These are the activations of a small neural network, seen along a few directions. Each row is one input.
In each table, some parts of the input vary, and every possible input appears once, in random order.
Descriptions start from the smaller parts, as in this example, which fits no table here: one of 5 places around a ring, together with either a single point or one of 11 places around a ring or (one of 3 separate values, together with one of 4 places along a line).
Shared parts are said once, and a part with two or three values counts as separate values.
(in the rows, 128 means zero)

Other details of the inputs shift rows strongly along three fixed directions, in all tables alike. That doesn't count.
To show where, the next rows are all for the same input, with only those details redrawn:
[144 113 139 139 129 130 122 130 133 138 130]
[157 104 147 139 124 125 124 137 126 135 132]
[207  95 174 122 125 142 158 132  80 180 125]
[137 118 135 140 131 132 121 126 137 139 129]
[143 128 134 126 110 117  94 172 166  95 131]
[176 100 157 133 124 131 136 136 109 151 130]
[139 122 135 135 124 127 112 141 147 124 130]
[156 109 145 137 128 131 128 131 124 144 129]

A family of inputs:
r1: [132 131 124 122 136 112 130 122 117 128 143]
r2: [136 119 136 140 131 130 125 126 138 138 125]
r3: [125 129 137 132 135 128 142 128 120 119 127]
r4: [128 135 117 164 120 147 138 145 102 120 120]
r5: [114 128 116 142 130 110 131 113 124 131 145]
r6: [135 135 132 127 133 112 129 116 119 125 135]
r7: [144 107 123 126 136 124 143 108 112 132 131]
r8: [129 132 125 115 112 120 114 179 146  83 145]
r9: [147 135  99 145  89 130 102 177 139  83 120]
r10: [116 133 143 118 118 142 124 127 124 139 115]
r11: [117 123 132 112 120 115 119 157 128 103 123]
r12: [136 119 125 136 137 127 129 131 132 136 129]
r13: [138 118 124 130 115 131 129 114 133 130 128]
r14: [125 126 144 138 123 138 131 125 124 126 135]
r15: [137 126 137 134 136 129 125 125 138 138 119]
r16: [124 128 134 127 142 127 144 130 118 117 132]
r17: [126 133 132 122 124 117 129 159 136  95 133]
r18: [107 122 124 143 137 126 143 123 123 120 138]
r19: [125 127 141 136 125 133 138 126 124 124 131]
r20: [125 127 134 134 130 134 139 130 120 123 135]
r21: [138 117 123 130 115 133 126 114 131 131 131]
r22: [134 118 122 134 139 123 135 135 132 137 129]
r23: [133 116 119 131 140 125 134 136 131 138 132]
r24: [136 141 109 162 113 131 126 136 102 130 127]
r25: [134 118 120 134 139 125 132 135 130 138 133]
r26: [ 73 126 120 141 132 131 118 104 137 127 122]
r27: [140 120 122 123 131 127 131 112 128 121 125]
r28: [143 117 129 129 113 137 124 114 130 135 131]
r29: [135 118 116 124 127 123 136 120 126 126 128]
r30: [104 138 119 146 127 117 121 101 137 131 139]
r31: [138 121 140 135 142 127 123 121 136 131 122]
r32: [113 234 112  75 137 168 126 111 154 173  99]
r33: [130 134 125 127 129 110 134 123 118 131 138]
r34: [ 79 145 101 152 138 117 120  91 145 127 139]
r35: [139 117 129 132 114 134 126 113 134 131 128]
r36: [115 115 132 114 138 126 131 131 111 124 125]
r37: [135 117 123 126 150 122 132 132 129 131 129]
r38: [118 201 132  67 132 173 129 131 136 165  86]
r39: [ 93 117 118 127 133 128 128 125 122 128 129]
r40: [135 196 132  91 128 152 125 118 138 159 111]
r41: [138 118 119 128 120 129 133 117 129 128 128]
r42: [119 125 117 154 114 143 126 146  96 126 109]
r43: [124 125 131 124 143 128 142 131 118 117 135]
r44: [127 136 144 131 118 136 129 137 134 118 129]
r45: [138 119 120 126 125 126 133 115 128 125 124]
r46: [116 117 135 124 125 128 131 130 115 128 121]
r47: [136 120 126 136 137 125 132 130 134 135 125]
r48: [135 117 114 126 122 127 136 122 128 130 132]
r49: [130 203 138  81 125 166 123 150 155 132 103]
r50: [133 132 132 134 118 119 124 118 123 136 142]
r51: [119 154 144  99 127 148 120 129 129 137 105]
r52: [133 135 130 130 127 111 131 119 120 129 135]
r53: [125 133 146 133 128 135 135 124 126 125 125]
r54: [141 117 118 127 120 132 130 118 127 130 131]
r55: [134 117 117 129 136 125 126 144 135 132 136]
r56: [135 120 125 129 150 120 134 130 130 130 126]
r57: [138 119 126 128 120 127 129 112 131 127 124]
r58: [133 134 135 132 122 113 127 115 123 132 134]
r59: [116 119 137 122 129 125 131 128 114 125 117]
r60: [103 114 124 127 126 123 123 134 120 120 131]
r61: [123 128 133 108 101 114  97 180 147  80 128]
r62: [122 127 125  99  97 109  89 201 154  68 136]
r63: [136 119 132 138 133 126 129 127 137 137 125]
r64: [135 115 113 121 127 126 134 121 125 128 131]
r65: [121 124 139 115 104 121 104 160 139  99 126]
r66: [116 167 135  92 126 154 129 130 128 152  98]
r67: [138 121 130 131 148 122 130 125 132 128 122]
r68: [137 119 130 137 131 127 123 131 138 135 129]
r69: [137 121 128 134 141 121 131 130 133 131 121]
r70: [131 162 141 109 132 152 146 125 124 147 112]
r71: [126 128 139 130 141 128 140 124 120 114 128]
r72: [111 139 125 143 123 124 115 104 135 135 141]
r73: [169 111 152 125 141 127 143 125 110 149 120]
r74: [101 121  93 136 133 133 125 103 139 131 139]
r75: [ 94 120 121 129 132 126 130 124 122 128 125]
r76: [132 134 127 124 135 110 132 121 117 127 139]
r77: [144 114 131 127 128 129 134 104 122 130 125]
r78: [ 98 128 104 145 135 115 123 107 128 131 153]
r79: [136 116 113 126 122 130 133 122 126 131 136]
r80: [123 126 129 132 132 132 142 134 118 125 139]
r81: [126 131 129 118 124 118 127 162 136  94 136]
r82: [118 119 139 119 135 125 129 125 114 121 118]
r83: [133 117 121 129 145 121 133 134 130 135 128]
r84: [110 131 113 135 136 110 129 112 124 130 144]
r85: [197 108 139 152 123 148 158 151  68 167 110]
r86: [118 183 138  81 120 162 120 140 139 151  93]
r87: [134 120 124 132 144 119 135 133 131 134 125]
r88: [140 119 132 127 124 131 124 108 132 124 125]
r89: [122 116 140 145 131 134 141 113 114 133 137]
r90: [138 119 131 130 118 131 125 111 132 128 124]
r91: [133 199 130  92 122 153 126 121 139 165 109]
r92: [ 94 151 117 145 128 126 116  95 145 136 135]
r93: [ 97 120 106 151 136 109 127 103 127 128 152]
r94: [156 118 142 126 107 113  98 176 157  94 134]
r95: [178 102 158 129 137 129 154 123  97 163 119]
r96: [ 79 142 100 154 138 118 116  91 143 128 144]
r97: [ 79 125 125 141 129 137 112 105 135 129 125]
r98: [130 120 139 137 132 132 149 123 111 131 131]
r99: [119 124 129 103 112 111 106 177 140  85 127]
r100: [ 39 136  79 174 152 111 113  71 153 123 153]
r101: [127 130 144 129 133 128 133 127 127 112 128]
r102: [137 116 115 118 133 127 133 118 125 124 132]
r103: [122 129 134 101 112 106 100 183 147  70 125]
r104: [109 114 123 143 139 129 145 120 116 127 142]
r105: [135 114 111 123 123 130 134 123 127 131 135]
What is each input in this table made of?
Answer: one of 5 separate values, together with either a single point or (one of 4 places along a line, together with one of 5 places along a line)
The inputs of r64 and r84 match in every part but the choice among 5 separate values. If r21 is changed in the same way as r64 into r84, which row does it become?
Answer: r50
The inputs of r11 and r17 match in every part but the choice among 5 separate values. If r39 is changed in the same way as r11 into r17, which row does it become?
Answer: r104
The inputs of r77 and r101 match in every part but the choice among 5 separate values. If r57 is changed in the same way as r77 into r101, which row does it become?
Answer: r70
Change only the choice among 5 separate values in r24. List by row number the other rows that result.
Answer: r4, r9, r42, r85
Change only the place on the line of 4 in r71. List by row number the other rows that result.
Answer: r3, r20, r98
Change only the place on the line of 5 in r62. List by row number the other rows that result.
Answer: r60, r61, r65, r97
Change only the choice among 5 separate values in r40. List by row number the other rows that result.
Answer: r31, r49, r51, r88
